These are the activations of a small neural network, seen along a few directions. Each row is one input.
Each table varies a few parts of the input and shows all the possible inputs, shuffled.
A made-up example of a description, with smaller parts first: one of 4 places along a line, together with either a single point or one of 11 places around a ring or (one of 3 separate values, together with one of 5 places around a ring).
Shared parts are said once, and a part with two or three values counts as separate values.

Other details of the inputs vary at random and push rows far along two fixed directions, the same in every table; ignore that.

A family of inputs:
r1: [  7  -3  23  43  76  -6 -85 -23 -32  -7  54  64 -34   6  -8]
r2: [ 31  -7  19  74  60  -2 -76 -23  -4 -28  61  58 -32 -18   5]
r3: [-13 -58 -17  23  36   3 -18 -10 -25 -12  80  -8  20 -23 -30]
r4: [-13 -47 -43  21  24 -27  57  10 -17  -3  66 -33  32 -15 -26]
r5: [-23  -9 -19 -18   9   4  36  11 -16  12  -4 -28  15   3 -19]
r6: [  3  60  35 -35 -32  25 -55  -5  31  28 -60  26 -37  16  40]
r7: [-22 -27 -17 -24 -14  30   8   5 -10   1  11 -22  12 -14  -3]
r8: [-16 -18 -30 -14 -21 -11  71  10  13  11  10 -54  28 -10   5]
r9: [  3  66  25 -38 -12  22 -48   2  19  19 -68  32 -41  27  47]
r10: [ 15  51  40  22  28 -15 -52 -23  29  20 -17  40 -27  10  20]
r11: [-11 -36 -24  31  49 -28  18  -5 -21   0  70  -5  20 -10 -34]
r12: [-18  -1 -18 -75 -57  28  45  28   9  22 -52 -36  14  17  16]
r13: [ 16  75  37  -8 -21  25 -34  -6  35  19 -85  17 -36  13  24]
r14: [ 25  -9  32  50  77 -16 -90 -22 -18  -8  54  70 -20   9 -18]
r15: [  1  23 -10 -57 -97   2  62  23  -9 -38 -52 -30  23  -4  17]
r16: [  5  32  -9 -15 -21  -4  37  18  23  11 -41 -26  -8  12  21]
r17: [ 24  39  43  20   0 -11 -57 -18 -30 -50  -7  64 -15  -3  -4]
r18: [ 42  19  25  35  28  -5 -55  -6  13 -11   0  55 -35  12  22]
r19: [-11  28  11 -31 -16   0  20  -3  22  26 -41 -35   7  11  10]
r20: [  2 -48 -20  59  43   2  17 -10 -26 -25  61 -12  14 -30 -40]
r21: [ -4 -57 -36  23  19 -27  60  14 -15   0  63 -27  40 -11 -38]
r22: [ 32  73  39   6 -24   5 -30  -5  37  17 -96  26 -39  17  27]
r23: [  4 -73 -28  51  31   4   2  -6 -36 -37  64  -2  11 -28 -31]
r24: [ 20  30  40  26  43  -6 -53 -10  -1  12 -18  54 -22  16 -17]
r25: [ -3 -21 -34  -7  -7   2  30  15  -1 -15  18 -23   0  -2  20]
r26: [ 38  15  39  68  36 -36 -69 -22 -35 -67  55  85 -13 -16 -11]
r27: [-28  20 -14 -61 -37   5  50  19   6  35 -52 -46   8  19   6]
r28: [  6  21   3 -22 -19  12  33  14  10  15 -58 -21   1  18  -6]
r29: [-25 -61 -27  16  25  -5  34  -3 -22   1  64 -43  42 -22 -51]
r30: [-34 -24 -21 -29 -10  14  62   7  -8  12  -7 -53  29  -7 -15]
r31: [ -8 -72 -46  24  10  21  31   3 -30 -32  66 -35  20 -34 -20]
r32: [ -2  -7 -26   4   5   3  48  12  -9  -4  -7 -36   5  -2  -8]
r33: [  8  64  32 -29 -22   5 -45 -10  46  24 -51  27 -33  20  61]
r34: [ 14  -2  38  71  74 -14 -73 -27 -23  -4  30  66 -18  -6 -41]
r35: [ 12 -18 -11   8   5 -12  -2   7   7  -2  32  17   2   3  10]
r36: [  7 -35 -29  -7 -11  16  36  15  -9 -16   4 -23   7   1   1]
r37: [ 15  39  46   9   2 -15 -65 -16 -29 -38  -2  72 -11  -2  -7]
r38: [-18 -17 -19 -48 -66 -22  55  16 -19 -32  21 -23  48 -13 -12]
r39: [ 30  64  33  -7 -41   8 -46   1  49   8 -78  35 -46  19  53]
r40: [  3  62  35 -35 -16  29 -47  -7  26  18 -69  25 -37  18  50]
r41: [ 24  65  27 -16 -20  27 -38  -8  35   1 -76  17 -48  13  64]
r42: [-19 -49  -8  36  46  -3  -1 -15 -33  -1  68  -6  19 -19 -52]
r43: [-16  17  12 -28 -35  -2  15   4   9  32 -52 -16   4  13  -9]
r44: [ 25  -1  19  62  52 -12 -76 -24   4 -15  64  62 -25 -16  10]
r45: [ -7 -16  -9 -17  -1 -13  37  11  -1  20  -2 -31  27  12 -30]
r46: [ 15  62  28 -20 -29  37 -50  -3  31   7 -74  23 -42  10  43]
r47: [ 14   5  16  47  69 -19 -78 -21  -9  -8  61  69 -28   2   7]
r48: [ -8   6 -23 -47 -57  20  53  18  30   3 -40 -54   1   1  49]
r49: [-10 -37 -18   0 -13  20  13   4 -15 -14   1 -15   9 -10 -14]
r50: [ 24  16  49  45  43 -39 -88 -29 -40 -50  55  83  -4  -9 -26]
r51: [ 14  69  22 -26 -11  27 -44   1  21   7 -78  27 -49  27  51]
r52: [ -6  29  -5 -22 -11  13  29  11   4  11 -54 -25  -7  13   6]
r53: [-16 -29 -32 -10 -37 -18  71  19  12  13   4 -47  35  -9 -15]
r54: [-13  19 -10 -52 -26   7   5  12  12  18 -32 -20  -3  19  29]
r55: [ -9  15  -7 -38 -44  13   3   7  33  20 -19 -12   1  -1  31]
r56: [-19 -24 -11 -24  -1   9  10  -2  -2   4  18 -31  15  -2   6]
r57: [ -9 -58 -32  35  35   1  55  -4 -28 -22  52 -46  26 -26 -31]
r58: [-21 -56 -32  18  19 -10  40  -2 -11   2  69 -33  40 -25 -40]
r59: [ -4 -11  10  17  14 -20  -5  -8  -4  13   5  -4  14   0 -33]
r60: [ 33   0  32  92  65 -27 -58 -23  -5 -16  36  58 -24  -8 -25]
r61: [ -6  24   6 -18 -13  19  28   0  12   8 -53 -31  -4   4  10]
r62: [-11  -1 -25 -47 -77   1  47  22  33  17 -38 -35  13   4  33]
r63: [ -5 -24   2  -9  15   5 -19  -1 -19   8  22  14  -2  12 -13]
r64: [ 22   2  23  61  64 -15 -70 -27   3 -15  61  60 -27  -9  19]
r65: [ 10  -6  -4  32  10  -4   8  -2   9  -6  15  -8   0 -15  -9]
r66: [-18 -50 -11  40  48   4   2 -10 -34  -9  64  -2  22 -26 -52]
r67: [-12 -21 -29  -8 -17   0  76  12   9   0   3 -63  22 -10   0]
r68: [-21 -70 -34  14  31  22  26  -5 -41 -28  58 -34  22 -24 -21]
r69: [-15  12 -12 -45 -61 -10  54  18  31  33 -50 -41  23   6   2]
r70: [  5  58  42 -32 -34  12 -58  -6  28  29 -74  37 -37  25  33]
r71: [ 15  13  48  42  40 -29 -88 -28 -49 -47  52  89 -11  -9 -28]
r72: [-23 -80 -39   7   4 -11  28   3 -19  -7  76 -20  39 -21 -32]
r73: [ 12 -53 -19  56  48 -22  30   4 -24 -16  64  -6  20 -11 -43]
r74: [ -6 -15 -30 -12  -8  -8  25  14   5  -1  27 -13   6   1  20]
r75: [-13 -33 -48 -27 -24  20  60  21 -13 -15   2 -53  11  -4  13]
r76: [-37 -34 -27 -49 -25  21  42   7 -11  11   9 -50  19  -2   5]
r77: [-11  31  -2 -36 -15  -7  22   9  14  28 -42 -28   4  20   6]
r78: [ 29  85  43 -25 -65 -25 -36   2  26 -18 -54  53 -18  13  45]
r79: [-22  -4 -15 -66 -69   9  35  17  22  24 -49 -45  20  11  14]
r80: [-36 -24 -20 -33 -13   8  58   4  -8  20  -1 -56  26  -1 -15]
r81: [  7  58  38 -30 -31  21 -55  -2  27  21 -79  39 -35  20  33]
r82: [  3 -67 -35  35  30  -7  61  10 -33 -16  49 -35  31 -15 -50]
r83: [ -8  -1 -23 -62 -57  33  53  27  11   9 -60 -44  10  17  18]
r84: [ 29   6  32  66  75 -33 -63 -22  -5   4  48  68 -15   6 -27]
r85: [-21 -36 -25 -10 -28  10  67  13 -11   3 -20 -53  31  -9 -33]
r86: [-16 -20 -34 -11 -31  -5  65  14  18  12  13 -50  31 -14  -4]
r87: [ 19  31  43  24  40 -13 -57 -14  -3  19 -13  54 -27  22 -17]
r88: [ 22  64  32 -33 -28  -2 -46   1  44  29 -58  43 -31  32  48]
Description of these inputs: one of 8 places around a ring, together with either a single point or (one of 2 separate values, together with one of 5 places around a ring).
- The inputs of r8 and r57 match in every part but the place on the ring of 8. If r35 is changed in the same way as r8 into r57, which row does it become? => r36
- The inputs of r70 and r72 match in every part but the place on the ring of 8. If r43 is changed in the same way as r70 into r72, which row does it become? => r69
- List by row number the other rows that have the place on the ring of 8 in common with r40. => r5, r7, r9, r12, r24, r30, r34, r37, r66, r81
- Change only the choice among 2 separate values in r61. List by row number the other rows that result. => r68
- Start at r16 and move only the place on the ring of 8, one step at a time. The first step leads to r4. Which rows follow, in order? => r11, r77, r27, r5, r52, r32

A family of inputs:
r89: [ 17 -39   5  27  27 -13 -22 -17 -30 -48  70  24  21 -13 -32]
r90: [-13 -27 -17 -26  -8   7  62   5  -7   4 -26 -48  17   5  -6]
r91: [-15 -11 -24 -33 -65  -5  55  15 -23 -26 -16 -47  31  -7   8]
r92: [ 26  45  28   9  -4 -23 -12   3  36  19 -31  24 -19  14  18]
r93: [ 31  40  24  16  -2   2 -24   6  35  20 -50  15 -37  14  18]
r94: [  6  25  11  12  18 -25 -42  -8  17  16   5  37 -10  10   9]
r95: [-21 -49 -12  26  28  19  -3  -5 -11   3  42 -21  17 -25 -31]
r96: [  6 -54 -23  63  97   7 -40 -16 -26 -36 119  23 -18 -26  13]
r97: [-22 -40 -36 -34 -43  26  64  10  16  24 -27 -72  21  -5   5]
r98: [-10  38  25 -14 -15  -1 -16  -6  32  26 -28   5  -3  -1  13]
r99: [ 23  29  29  25  13   7 -59  -5  30  27 -24  32 -39  15  22]
r100: [ 11 -39  -8  23   8   0   5   1 -29 -34  54  26  29 -18 -29]
r101: [  8  27  19  -4 -27   9 -34   1   6 -10 -19  49 -23  -3  21]
r102: [ 22  40  30  -9 -30  -7 -28  -5   4 -26 -25  16  -7  13  15]
r103: [  6  39   8 -25   2  -6  -3  14   7   8 -49   8 -14  29  15]
r104: [ 18  36  24  11 -20   5 -27   1   4 -19 -25  56 -22   0  15]
r105: [ -7  -9 -27  -6  -8 -25  45  14   5   2  11 -20  26   5 -15]
r106: [  4  50  17 -31  -3   9   0   3  -2  16 -51   4 -20  22   7]
r107: [-16   4 -24 -22 -25 -10  61  11  -4  13   0 -38  27  -5 -18]
r108: [  2  54  28  -5 -13  -6  -2  -5  31  16 -42   4  -4   2   8]
r109: [-16 -47  10  46  85   1 -41 -22 -39 -13  77  25   8 -17 -42]
r110: [ -3 -32 -26  34  33  11  17  -2 -31  -7  40 -18   7 -17 -46]
r111: [-11 -41   1  35  67  -3   0  -9 -40 -20  54  -3  19 -15 -48]
r112: [ 30  49  19  27  23  -3 -55  -3  21   7 -42  38 -38  14  12]
r113: [ -6  45  15 -21 -18  -3 -12  -5  20  32 -27  11 -11   8  13]
r114: [ -7  23  10 -10 -36  -3 -19  -1  -5 -18 -20  23 -20  -4  21]
r115: [-34 -17 -26 -48 -16  18  41  11 -19  20  -2 -38  16   9  -9]
r116: [ 18  36  33  17  10 -20 -46  -7  33  25  -8  41 -26  14  20]
r117: [ 17 -39   9  86  79 -32 -20 -34 -22 -18  73  30  10 -20 -38]
r118: [-28 -25 -35 -46 -13   1  37  21  -9  13  -3 -33  21  15   0]
r119: [ -6 -39  -7   2  -7 -12  -6  -3 -29 -35  52  -8  22 -11 -18]
r120: [  7  40  22   9 -23  -7 -26  -2  -1 -31 -29  41 -26   3  20]
r121: [ -8 -29 -15 -51 -47   3  26   6  -3 -17  12 -30  31  -7  -2]
r122: [-17 -19 -20  -8 -18  22  49  13   6   6 -17 -56  22 -19 -23]
r123: [-11 -26 -27 -52 -65  16  49  22  -3  -3  -3 -26  36 -11   3]
r124: [-27 -29 -54 -52 -52  17  62  30  15  24 -25 -67  27   4   5]
r125: [  6  43  17  -3  -4  23 -44  -7  17  30 -39  16 -32  10  14]
r126: [-14 -63  -8  28  56  -1  -2 -19 -32  -4  54  -1   9  -6 -24]
r127: [ 15 -41 -34  57  77   8  -1  -8 -27 -42  97   2  -9 -22  13]
r128: [-20 -32 -20 -36 -15   4  43  19  -1  19   4 -38  15  12   1]
r129: [ 31  46  43  16  31 -12 -44  -1  11  11 -33  43 -40  28  17]
r130: [  7  30  21  -9 -26 -11 -42  -9  -7 -17 -20  26 -17  -2  27]
r131: [ 27  38  26  20   4  13 -26 -13  31  15 -62  10 -33  10  19]
r132: [-28 -29 -31 -46 -52  -1  80   7  22  28 -19 -67  33  -4   8]
- What do these inputs look like to the network? => one of 2 separate values, together with either a single point or one of 6 places around a ring or (one of 3 separate values, together with one of 5 places around a ring)
- The inputs of r103 and r118 match in every part but the choice among 2 separate values. If r112 is changed in the same way as r103 into r118, which row does it become? => r124
- The inputs of r105 and r94 match in every part but the choice among 2 separate values. If r106 is changed in the same way as r105 into r94, which row does it become? => r115
- Change only the choice among 2 separate values in r92. List by row number the other rows that result. => r116
- Change only the choice among 3 separate values in r122. List by row number the other rows that result. => r108, r111
- Change only the place on the ring of 6 in r121. List by row number the other rows that result. => r101, r114, r119, r123, r130
